Each row below holds a small network's activations on one input, seen along a few directions.
In each table, some parts of the input vary, and every possible input appears once, in random order.
A made-up example of a description, with smaller parts first: one of 6 places along a line, together with either a single point or one of 9 places along a line or (one of 2 separate values, together with one of 5 places around a ring).
Shared parts are said once, and a part with two or three values counts as separate values.

A family of inputs:
r1: [ 4.45 -0.28  0.72 -1.23  6.54 -1.56  7.70  3.32  2.80  3.16  5.73 -0.86
 -0.59  2.38 -2.37 -1.19]
r2: [ 2.87  1.82  0.94  1.44 -2.94 -1.79 -6.90  1.45 -2.03 -2.93  0.75  3.11
 -2.29 -1.10  0.10  1.21]
r3: [ 3.45  0.42 -1.21 -2.20  5.73 -1.80  7.83  4.53  4.09  1.74  6.15  0.44
  0.03  3.51  0.71  0.39]
r4: [ 5.23 -0.84  3.17 -1.60  7.16 -0.69  7.94  1.95  4.50  3.95  3.69 -1.12
 -0.53  0.11 -1.64 -3.74]
r5: [-9.40 -2.22 -2.33  0.36 -3.40  2.13 -1.26 -3.12 -2.42 -1.87 -3.59 -2.15
  2.84 -0.10  3.56  2.98]
r6: [-8.11  0.28 -2.95 -0.60 -2.54  1.43 -1.42 -4.70 -2.56 -1.12 -3.85 -1.99
  2.45 -1.59  0.57  2.91]
r7: [ 5.52  1.34  2.26  1.14 -3.52 -0.24 -6.30 -0.66  0.06 -0.42 -3.05  2.37
 -2.56 -2.87 -1.47 -3.53]
r8: [ 4.11  2.04  0.66  1.08 -3.09 -1.64 -6.59  0.43 -1.68 -2.12 -0.85  1.53
 -4.15 -1.49 -2.27 -1.45]
r9: [ 1.91 -2.02  0.35 -0.80  5.90 -1.27  7.96  6.99  3.51  0.78  5.97 -0.45
  0.03  4.36  3.47  1.24]
r10: [-6.32  0.23 -2.81  0.20 -3.47  2.67 -1.06 -6.22 -3.14  0.97 -4.72 -1.61
  3.10 -0.85 -2.09  1.06]
r11: [ 1.82 -0.28  0.51  1.83 -4.72 -0.57 -6.73  2.76 -1.00 -3.79  0.85  3.49
 -1.75  1.10  3.33  0.80]
r12: [-5.53 -0.50  0.69  0.37 -1.65  3.33 -1.16 -6.72 -2.14  1.64 -7.06 -2.76
  3.42 -3.46 -1.91 -0.68]
What do these inputs look like to the network? -> one of 3 separate values, together with one of 4 places along a line
The inputs of r1 and r8 match in every part but the choice among 3 separate values. If r9 is changed in the same way as r1 into r8, which row does it become? -> r11
Change only the choice among 3 separate values in r7. List by row number the other rows that result. -> r4, r12

A family of inputs:
r13: [-2.76  1.75 -1.43  0.02  0.97 -2.11 -1.34  2.42 -2.98 -2.82  1.85 -0.68
 -1.32  0.05  0.08  5.01]
r14: [ 5.44 -1.30  1.88  1.76 -0.14 -1.32 -1.87  3.48  0.86  0.17  2.71  1.75
 -2.47  2.12 -0.25 -0.94]
r15: [ 1.25 -1.65  2.67  3.20 -5.64  1.27 -8.56 -1.31 -2.33 -2.81 -3.74  1.39
 -3.71 -1.12 -0.21 -2.04]
r16: [-1.46  0.92 -2.91 -1.43  1.85 -2.61  1.83  2.12  0.55 -2.02  5.47  0.25
 -2.52  1.56  0.89  2.25]
r17: [ 2.63  3.19 -1.14 -0.59 -1.30 -0.82 -1.27 -2.96 -1.02  2.28 -1.72  2.19
  1.43 -3.47 -2.97 -1.19]
r18: [ 0.02 -2.36  2.67 -0.92  3.08  0.97  4.14  2.70  2.95  0.03  1.04 -0.87
  1.87  0.39  4.88 -1.68]
r19: [-3.32 -0.88 -1.93 -0.25  1.33  1.47  3.84 -0.75 -0.81  2.08 -2.02 -3.39
  0.93  0.72 -2.17  0.87]
r20: [-3.19  2.77 -2.04  0.06 -0.89 -2.25 -2.58  1.01 -5.22 -3.24  1.14  0.68
  0.38  0.31  0.62  5.67]
r21: [ 4.44  1.82  0.13 -2.37  1.88 -1.09  2.43 -1.66  2.53  2.34  1.45  0.48
 -0.07 -2.24 -3.32 -3.57]
r22: [-2.07 -1.72 -2.92 -1.72  1.48  0.93  6.28 -1.20  1.55  2.42  1.04 -2.87
  1.39  1.83 -1.44 -1.68]
r23: [ 3.93  2.22  0.94 -1.21  2.72 -1.38  0.92 -1.67  1.21  2.13 -0.38 -0.35
 -0.19 -2.20 -3.71 -2.13]
r24: [-0.49  1.67  0.58 -0.06 -3.90  1.36 -6.27 -6.88 -0.87  0.24 -6.09  0.05
 -1.08 -5.54 -3.06 -3.75]
r25: [-3.87  0.27 -2.57  0.11 -0.40  1.27  2.51 -2.12 -3.01  1.76 -2.71 -2.16
  2.65  0.91 -1.56  1.34]
r26: [ 4.74  1.21  1.73  1.82 -0.89 -0.22 -3.80  3.60 -0.76 -1.94 -0.20  1.19
 -1.79  1.66 -0.29 -0.57]
r27: [-1.48 -1.55  0.34  0.25 -1.82  1.02  0.54  0.88  0.87 -0.07 -1.78  1.62
  3.79 -0.65  5.58  0.47]
r28: [-2.26  0.28 -1.49  0.37  1.18 -2.62 -0.72  1.25 -1.61 -1.68  4.38  0.52
 -0.23  1.36 -0.05  4.67]
r29: [-1.99 -0.85 -1.84 -1.42  3.57  0.87  7.36 -0.95  1.64  2.11  0.84 -3.19
 -0.70  2.57 -1.81 -1.08]
r30: [-2.57 -1.54 -2.06 -0.74  2.41  0.65  4.70 -1.13  0.25  2.13 -0.88 -3.59
  1.28  1.81 -1.91 -0.19]
r31: [ 5.93 -1.02  0.99 -0.04 -0.09 -1.44 -0.44  4.46  1.98 -0.41  3.43  1.01
 -3.00  1.80  0.39 -3.35]
r32: [ 4.76 -0.81  2.01  2.23 -1.19 -0.59 -2.54  3.84 -0.36 -0.21  1.49  2.04
 -2.86  1.11 -0.58 -0.03]
r33: [-3.01  2.01 -1.51  0.64 -0.58 -1.18 -2.86  0.35 -3.22 -2.70  2.83  1.43
  1.25  1.38 -0.27  5.85]
r34: [ 5.97 -0.72  2.14  0.89  1.19 -1.07  0.57  3.67  2.16  0.31  4.44  2.18
 -4.44  2.89 -0.10 -1.74]
r35: [ 3.19  1.93  0.97 -0.06  1.03  0.02 -0.14 -2.14  0.11  2.83 -0.23  1.38
  0.19 -3.00 -4.41 -0.34]
r36: [-7.03 -1.46 -2.13  0.58 -4.78  3.14 -2.49 -6.49 -1.58  0.40 -6.53 -3.56
  0.56 -1.26 -0.91 -1.84]
r37: [-6.11  0.42 -0.48  1.10 -5.07  0.03 -7.50 -3.99 -4.76 -4.23 -1.55 -0.33
 -1.26 -1.61  0.45  4.09]
r38: [ 0.24 -2.00  2.28 -0.92  3.74  0.86  5.20  2.49  4.13  0.21  1.33 -0.38
  0.06  0.97  5.12 -1.63]
r39: [ 4.15  1.24  1.22  2.43 -1.98 -1.17 -3.59  3.54 -2.39 -1.63 -0.45  1.88
 -1.87  0.82  0.14 -0.35]
r40: [-1.21 -1.87  2.15  0.70 -0.07  2.30  0.31  0.51  1.46  0.12 -0.78  1.74
  4.15  0.64  4.40  1.34]
r41: [ 2.87  4.08  1.03 -0.82  1.32  0.19 -1.34 -2.37 -0.33  1.10 -2.09  0.77
  1.22 -2.25 -4.08 -1.06]
r42: [ 4.67  2.18 -0.14 -2.56  2.33 -1.19  3.45 -1.82  3.72  2.73  1.77  0.96
 -1.83 -1.53 -3.15 -3.37]
r43: [-4.79 -3.06  2.24  0.31 -4.91  3.03 -4.24 -2.93  1.15 -2.14 -6.45 -0.28
  1.32 -2.55  5.49 -2.08]
r44: [-3.60 -0.42 -1.99  0.43 -0.01  2.55  2.25 -2.81 -1.08  2.13 -1.18 -1.27
  3.44  2.09 -2.49  1.70]
r45: [-0.90 -2.66  0.91 -0.17 -0.11  1.26  1.81  2.23  2.92  0.36 -1.10  0.32
  2.10 -0.83  5.12 -0.14]
r46: [-1.74  0.60 -2.49 -1.33  1.25 -2.65  0.77  2.27 -0.56 -2.17  5.12 -0.24
 -0.75  0.95  0.71  2.18]
r47: [-0.37 -2.68  2.19 -0.28  2.44  0.52  2.66  2.34  2.83  0.15 -0.45 -0.67
  2.09  0.33  4.90 -0.68]
The inputs of r41 and r26 match in every part but one. If r23 is changed in the same way as r41 into r26, which row does it become? -> r14
What do these inputs look like to the network? -> one of 5 separate values, together with either a single point or one of 6 places along a line
Which other rows agree with r22 in the choice among 5 separate values? List them by row number. -> r19, r25, r29, r30, r36, r44
Change only the choice among 5 separate values in r35. List by row number the other rows that result. -> r13, r19, r32, r45
Which other rows agree with r18 in the choice among 5 separate values? List them by row number. -> r27, r38, r40, r43, r45, r47
Change only the place on the line of 6 in r16. List by row number the other rows that result. -> r13, r20, r28, r33, r46

A family of inputs:
r48: [-4.51 -0.56 -0.81  0.56 -2.15  0.95 -2.08 -1.38 -1.97 -1.50 -1.91 -0.38
  1.82 -0.38  1.84  2.31]
r49: [-3.53 -0.75 -0.35  0.34 -2.90  1.79 -2.14 -3.74 -0.90 -0.27 -3.34 -0.49
  0.88 -1.31  0.46 -0.47]
r50: [ 1.82  1.14 -0.44 -1.01  2.84 -1.37  2.77  1.00  0.79  0.97  2.92  0.02
 -0.53  0.48 -1.68  0.30]
r51: [-2.89 -0.03 -0.91  0.62 -1.96  0.11 -2.85 -0.59 -2.16 -1.93 -0.88 -0.58
 -0.29 -0.09  0.23  1.81]
r52: [-2.07 -1.26 -0.61 -0.80  2.87  0.21  4.93  1.90  1.22  0.77  1.47 -1.16
  2.27  1.68  2.34  1.61]
r53: [ 7.66  0.38  2.28  0.39  1.60 -2.24 -0.32  5.20  2.30 -0.44  4.47  2.81
 -3.18  1.29  0.49 -1.79]
r54: [-0.71 -1.21  0.08 -0.91  2.07  0.95  4.40 -0.61  2.08  1.84  0.69 -0.84
  1.10  0.82  0.57 -1.12]
r55: [-0.73  0.60 -0.23  0.55 -2.77  1.43 -2.67 -3.98 -1.29  0.94 -4.09 -0.18
  0.54 -1.83 -2.26 -1.42]
r56: [-1.29  1.51 -0.94  0.11 -2.12 -0.37 -3.48 -2.04 -2.09 -1.11 -1.89 -0.02
 -0.36 -1.73 -1.34  0.79]
r57: [ 2.02  0.11  0.30 -0.68  2.27  0.60  3.87 -0.93  1.68  3.01  0.04 -0.53
  0.73  0.29 -2.16 -2.06]
r58: [-0.43 -0.81 -0.61 -0.70  3.10 -0.66  4.17  2.67  1.01  0.39  2.60 -1.37
  0.16  1.91  0.71  1.07]
r59: [ 4.66  0.87  2.23  1.54 -2.85 -1.40 -6.60  2.49 -0.68 -2.69 -0.08  2.73
 -3.14 -1.13  0.80 -1.02]
What do these inputs look like to the network? -> one of 2 separate values, together with either a single point or one of 5 places around a ring
The inputs of r49 and r54 match in every part but the choice among 2 separate values. If r59 is changed in the same way as r49 into r54, which row does it become? -> r53
